These are the activations of a small neural network, seen along a few directions. Each row is one input.
In each table, some parts of the input vary, and every possible input appears once, in random order.
A made-up example of a description, with smaller parts first: one of 8 places around a ring, together with either a single point or one of 9 places around a ring or (one of 3 separate values, together with one of 6 places along a line).
Shared parts are said once, and a part with two or three values counts as separate values.
In the rows, zero is written as 128.

Other details of the inputs shift rows strongly along two fixed directions, in all tables alike. That doesn't count.

A family of inputs:
x1: [137  70 104 138  68 122 143 124 165 171  42  54 109 112 122]
x2: [173 112 165 157 117  98 127 121 151 154 131 153 121 130 166]
x3: [118 191  69  69 120 122 110 113 102  85 115 136  91 137 109]
x4: [162  74  93 142  73 137 169  97 171 181  28  85 128  97 130]
x5: [ 66 132 109 117 147 153 150 132 108 118 129 116 125 117 110]
x6: [ 74 156  48  41 116 134 114 142 100  69 116 118  71 140  80]
x7: [212 136 185 166  92 117 116 124 166 162 136 127 158 145 160]
x8: [183 171 192 158 109 102  97 153 115 127 170 141 144 174 136]
x9: [162  88 170 200 127 115 151 112 171 180 107  94 167  95 175]
x10: [185 200 178 119 130 151  98 143 104  94 190 169 139 173 124]
x11: [166  93 202 196 119 107 105 159 158 164 155 132 158 130 152]
x12: [145 171 122 122 158 112  77 159 108  94 230 144 158 172 130]
x13: [ 69 155  33  65  98 117 131 114 103 102  66  93  66 123  92]
x14: [ 85 124 102  81 136 132 116 149  96  93 136 152  73 138  96]
x15: [ 90 183  53  55 173 201 149 130  74  72 155 139 141 145 102]
x16: [ 94 102 100 120 141 136 159  98 158 144 103 114 134  90 134]
x17: [ 89 108  36  86  81  98 125 116 145 133  45  66  71 103 106]
x18: [181 147 204 168 145 130 115 138 123 125 173 173 150 147 154]
x19: [137 150 169 142 139 118 111 147  97 116 164 170 104 158 125]
x20: [159 195 165 125 130 155 100 158  81 103 186 179 133 177  88]
x21: [ 81 106  48 112 129 165 178 124 116 145  65  61 137 115 115]
x22: [ 90 156  56  97 152 132 137 127  89  99 147 106 129 151 117]
x23: [193  95 138 188 111 124 149 116 184 200 102  85 198 117 186]
x24: [121  61  76 152 105 132 161 132 170 185  52  39 157 104 141]
x25: [117 169 176 134 155 150 108 160  85  99 203 182 139 159 118]
x26: [ 68  93 115  99 154 130 105 119 126 117 125 125 117  96  89]
x27: [ 96 160  78  60 123 179 115 150  84  76 140 154  91 153  49]
x28: [105  50 114 150 134 115 161  77 165 170  35  72 136  64 137]
x29: [193 135 194 181  89 112 114 139 137 167 130 110 147 154 145]
x30: [ 30 124  72  81 157 155 162 122 100 103 103 109 106 102  86]
x31: [155  96 168 161 113  74 106 155 139 154 138 132 120 132 151]
x32: [ 74 149  91  83 161 171 145 116 115  92 161 153 124 118 113]
x33: [142 103  64 125  68  81 145  88 184 172  22  67 104  93 156]
x34: [ 45 143  78  70 146 174 155 133  72  85 116 146  81 137  81]
x35: [159 119 203 205 126 115 123 145 142 169 156 124 166 126 162]
x36: [176 188 143 109 118 109  96 133 132 101 169 163 132 156 141]
x37: [154 180 160 104 125 122  73 167 106  87 200 160 124 178 104]
x38: [164 129 205 165 129 104  82 168 135 127 184 175 132 157 128]
x39: [ 79  98 124 137 142 130 141 114 134 146 101 101 128  96 113]
x40: [171  97 205 192 114 103 103 156 157 166 147 137 146 135 148]
x41: [ 74 142  64  56 149 159 156 114  80  75 103 153  63 128 102]
x42: [129  82 157 177 116 118 126 145 161 160 125 104 146 110 143]
x43: [179 149 186 148 133  91 105 140 127 131 188 188 139 149 166]
x44: [ 64 164  85  69 168 190 150 125  79  61 159 160 111 125 101]
x45: [100  45 104 139 124 114 158  73 181 179  41  85 136  61 140]
x46: [131 173 170 122 146 108 101 158  74 103 198 188 115 166 126]
x47: [198 153 160 153 106  90 113 129 143 132 124 119 140 143 157]
x48: [107  55 109 153 128 122 170  84 170 169  40  67 134  66 142]
x49: [168 199 151  94 128 134  94 139 110  87 198 181 135 172 124]
x50: [105  92 102 121 122 152 164 110 142 137  93 125 124 101 140]
x51: [162 195 119 117 173 129 103 134  96  82 218 155 168 169 145]
x52: [127 169 177 130 148 135 101 156  85  96 191 192 117 169 110]
x53: [165 153 199 167 166 122 108 132 139 127 193 158 173 127 151]
x54: [156  91 153 163 111 123 148 114 165 164  99 130 140 113 160]
x55: [ 82  90 111 133 132 134 139 137 148 138 116  95 127 103 118]
x56: [111 141  45  89 140 132 145 104 127 114 128 110 143 132 142]
x57: [155 103 200 189 138  92  98 148 172 170 167 123 167 116 147]
x58: [ 93  92 105 119 139 137 149  89 159 143 100 117 131  85 128]
x59: [134  93 182 168 140 103  95 136 163 159 149 122 155 108 132]
x60: [184  75 176 198 105  98 148 113 168 176  78 114 138 111 169]
x61: [178 114 189 187 126 119 127 124 167 168 158 141 173 116 178]
x62: [ 86  53 124 160 127 107 152  95 157 181  42  69 132  74 124]
x63: [160 112 176 173 133 130 140 128 137 144 135 137 156 122 159]
x64: [145 172 165 111 148 141 103 137 110  93 200 212 125 159 128]
x65: [ 70 141  59  53 146 145 157 118  75  76 108 150  72 125 109]
x66: [144 125  99 113 101 124 154 109 132 128  72  92 111 129 130]
x67: [107 138  54  67 119 184 162 108  93  97  72 124  94 125  77]
x68: [ 88 188  76  60 121 137 119 137  76  68 135 136  84 154  85]
Description of these inputs: one of 4 places along a line, together with either one of 2 separate values or one of 5 places along a line or one of 10 places along a line.
Question: The inputs of x55 and x9 match in every part but the place on the line of 4. If x17 is changed in the same way as x55 into x9, which row does it become?
Answer: x3
Question: Which other rows does x29 become when the place on the line of 5 takes its other values? List them by row number.
Answer: x8, x13, x20, x68
Question: Which other rows does x44 become when the place on the line of 4 takes its other values? List them by row number.
Answer: x35, x42, x61

A family of inputs:
x69: [190 184 176 143 122 118  86 158 116 115 196 158 150 176 136]
x70: [ 86 139  74  80 148 172 156 113 106  97 117 132 117 120 108]
x71: [116  63 137 169 117 104 142 123 162 174  83  88 133  96 139]
x72: [179 144 219 167 111  90  81 162 125 134 171 170 116 158 131]
x73: [153 100 113 151  90 101 142 120 155 167  72  76 126 119 144]
x74: [ 91  57 104 146 117 119 161 110 159 168  53  76 121  83 132]
x75: [ 96 162  76  74 142 152 133 122  99  87 140 142 111 138 109]
x76: [ 59 106  56  83 140 169 171 107 112 113  80 106 106 103 103]
x77: [169  96 180 190 125 115 136 120 163 174 120 116 166 115 162]
x78: [ 91 200  82  45 154 159 110 136  74  50 180 171 101 158  88]
x79: [156 135 146 146 133 126 130 124 137 137 144 135 152 132 151]
x80: [151  87 173 189 122 106 133 127 162 174 116 107 156 109 157]
x81: [121 110  86 118 114 125 151 106 143 140  81  99 121 112 136]
x82: [202 166 190 164 118  98  87 146 136 137 180 152 157 160 150]
x83: [174 119 203 170 101  84  94 149 139 149 137 151 112 141 136]
x84: [101 105  56  98 105 126 159 106 134 132  57  80 101 109 123]
x85: [ 83 101 102 114 137 144 152 117 130 128 100 112 117 103 116]
x86: [155 163 127 116 115 131 109 142 117 113 148 137 127 156 122]
x87: [121 113  99 120 125 140 155 109 138 136  96 109 131 113 136]
x88: [142 167 147 125 156 150 117 134 107 103 185 167 151 146 131]
x89: [ 64 167 113  68 174 163 102 146  80  64 195 182 106 140  80]
x90: [117 130 156 139 149 126 111 140 123 124 163 147 138 128 125]
Question: The inputs of x72 and x83 match in every part but one. If x90 is changed in the same way as x72 into x83, which row does it become?
Answer: x74
Question: What do these inputs look like to the network?
Answer: one of 2 separate values, together with either a single point or one of 10 places along a line
Question: Which other rows does x82 become when the place on the line of 10 takes its other values? List them by row number.
Answer: x70, x74, x77, x78, x81, x85, x86, x87, x89

A family of inputs:
x91: [ 83 153 119 102 151 175 131 148  83  93 157 145 119 144  82]
x92: [153 118  90 121 113 135 156 102 146 139  87 108 135 117 151]
x93: [116 166 134 101 157 176 149 131  82  87 173 190 121 151 120]
x94: [184 104 114 139  70  85 141  99 173 171  58  85 122 118 160]
x95: [172 133 163 151 133 136 137 108 136 141 126 141 153 124 150]
x96: [167 153 195 162 145 134  89 153 124 131 188 148 168 150 122]
x97: [ 80 166  97  75 143 125 100 133 112  89 163 154 104 131 104]
x98: [158 135 126 124  89  98  96 142 145 139 125 102 125 146 117]
x99: [163  80 147 163  86 114 157 103 177 180  47 107 118  97 153]
x100: [119 102 118 134 130 160 180 116 121 137  98 140 121 121 147]
x101: [ 76 109  47  83  88 138 142 121 138 130  53  72  89 111  89]
x102: [ 73 159  91  66 126  96 106 157  61  71 132 160  37 160  92]
x103: [158 172 140 131 139 133  92 155 118 111 195 135 164 163 124]
x104: [186 146 228 157 131 129 102 134 134 123 178 200 133 142 142]
x105: [ 96 178 100  57 147 114  84 137 100  71 188 167  99 149 100]
x106: [136  85 115 151 110 135 184  86 153 168  41  87 128  96 145]
x107: [ 85 115 119 114 165 133 131 116 121 116 136 131 130 103 118]
x108: [120  82 134 160 114 132 148 120 147 166  72  79 137 108 117]
x109: [150 206 119 109 145 149 132 133  88  87 180 159 149 166 144]
x110: [109 129  74  96 126 149 129 133 122 116 118 102 127 133 105]
x111: [ 69 139 149  84 169 148 107 139  96  72 181 193  91 123  92]
x112: [167 140 185 162 159 103  81 133 147 132 205 160 173 134 156]
x113: [168  87 157 177 109 115 120 131 170 173 102  88 162 116 137]
x114: [171  87 146 175 107 113 117 130 172 172 107  85 163 119 142]
x115: [115 142  41  81 121 153 165 100 123 111  86 102 118 124 128]
x116: [129 140 169 140 136 101  91 135 142 130 170 157 136 121 133]
x117: [134 108 185 174 155 106 117 121 144 153 150 133 157 113 148]
x118: [108 138 132 111 166 129 106 123 126 106 168 152 139 119 119]
x119: [155 149 149 131  88  82  93 174  90 116 126 132  72 180 106]
x120: [129 129 161 134 117 135 104 149 130 130 138 141 121 133 103]
x121: [165 130 118 126 125 139 136 105 142 131 119 134 144 126 145]
x122: [ 91  91 139 150 149 123 150 121 126 142 119 120 128 100 135]
x123: [164 141 175 161 134 143 144 124 118 134 142 155 144 138 147]
x124: [161 124 138 136  99 120 131 109 154 149  95 133 124 118 139]
x125: [148 158 156 138 162 112  88 138 130 116 207 159 163 142 148]
x126: [113  59 163 186 140 110 153 128 153 176 116 119 148  98 167]
x127: [ 41 119  77  74 151 191 157 147  82  88 131 139  99 130  83]
x128: [118  98 174 175 152 114 135 136 133 154 153 142 146 116 152]
x129: [178 135 157 193 108 105 124 152 145 166 138  81 177 148 158]
x130: [110 115  88 133 133 106 142 114 145 144 108  83 143 107 154]
x131: [163 139 136 162 114 112 116 144 141 153 138  86 166 144 145]
x132: [ 94  98  75 140 128 108 161 113 142 150  86  66 137 103 154]
x133: [137 113 119 153 135  95 127 120 155 148 130  98 156 113 156]
x134: [174 115 181 179  94 102 100 145 166 169 124 114 148 129 134]
x135: [ 35  86  53  87 131 180 183 130  99 116  70  95  92 110  84]
x136: [193 179 174 136 109 114  95 130 139 122 170 170 141 152 146]
x137: [157 165 122 102  93  97 119 145  79  97 110 158  57 176 121]
x138: [100 147 161  96 142 165  99 158  99  80 175 177  97 145  77]
x139: [ 92 100  38  74 122 165 182  82 133 122  43  98 103  95 113]
x140: [ 63 144 120  76 161 141 109 133 105  81 161 174  93 117  88]
x141: [101 123  19  82 113 151 190  90 123 126  44  73 109 111 138]
Question: What do these inputs look like to the network?
Answer: one of 3 separate values, together with either a single point or one of 5 places along a line or one of 11 places along a line
Question: The inputs of x134 and x124 match in every part but the choice among 3 separate values. If x120 is changed in the same way as x134 into x124, which row does it become?
Answer: x99
Question: The inputs of x110 and x92 match in every part but the choice among 3 separate values. If x114 is changed in the same way as x110 into x92, which row does it become?
Answer: x121
Question: Which other rows does x107 become when the place on the line of 11 takes its other values? List them by row number.
Answer: x112, x117, x118, x122, x125, x126, x128, x130, x132, x133
Question: A walk changes only the place on the line of 5. It starts at x105 and steps to x97. List the rest of the walk in order.
Answer: x116, x140, x111
Question: Which other rows does x95 become when the choice among 3 separate values takes its other values? List them by row number.
Answer: x96, x107
